A small network was trained on made-up records. Each row is its average activation on records with the value named, seen along a few directions.
Values that are neighbours, or in one group, have similar rows; names and order tell nothing.
Strong random noise was added to every row along 4 fixed directions; ignore it. To show where, here is one row again and again, with new noise each time:
[-121  119  -76  -57  -53    3  154 -185   88   56   36   53 -207   26
 -147   39   79 -123   39  -39]
[-631  658 -229   45 -174  681  237 -970  197 -571 -297  468 -195  277
 -397  538  256  367 -242  119]
[ 598 -388  257  -51  213  213  124  728  -31  150    9 -117 -290  -61
   39 -168   17 -429  202  -98]
[ 572 -347  500 -299  392 -287  405  863   20  265  253 -207 -530   99
  -29 -160 -103 -536   40  -63]
[ 479 -228  178  -41  205  466  204  467    7  -39  -54  -19 -262   43
  -54  -46  142 -330   87  -33]
[-276   68 -251 -171 -166 -810  132 -284   97  566  396 -202 -131 -117
  -89 -260    2 -336  141 -128]


K, 10 values:
k2: [  10  273  519  -11   98  237  372  179  215 -163 -238  181 -508  566
 -312  467 -314  -91 -464  242]
k10: [ 543   43  465  -38  210  321  257  827   95 -684 -175   20 -516  479
  289  473  -45   80  -16 -121]
k4: [-326 -241  347  233 -110 -108 -724  375   24   40 -377  373  169 -405
  311   14 -760  667  377  -47]
k1: [ 253 -214  393 -152  223  277  486   -9 -121 -368  111  -47  335  258
  -95 -205   52   23 -822  416]
k9: [  12  -37  168 -113  372 -266  365 -167  -39 -238  219 -129  248  139
  246  -79  217  165 -113   53]
k3: [  44   92 -252   91   42 -248 -334 -212  -95  177    3 -274  661 -288
  339 -277  275  199  423 -212]
k5: [  58 -167  529    7  167  109 -514  779 -246 -113 -210  198 -408 -126
 -270  430 -426  171  -41    3]
k8: [-506   33  328 -248  189 -739  483 -253  154  173  137  154   50  307
   42  -51 -312  193 -445  279]
k6: [  18  183 -470 -230  -56 -377  312 -238  280  281  391 -196    9  126
 -114  -89  160 -265  -61   68]
k7: [ -80  211  295  -26  -12 -212 -510  232 -478 -426 -139  105 -500  -82
 -106  502 -377  406 -141  -90]
The values of K form a tree with 2 forks.
Q: Which values are neighbours of k3? Give them in the order they are listed.
A: k9
Q: Which values are neighbours of k2? Give them in the order they are listed.
A: k6
Q: Which values are neighbours of k1? Give them in the order they are listed.
A: k8
Q: Which values are neighbours of k7? Give them in the order they are listed.
A: k5
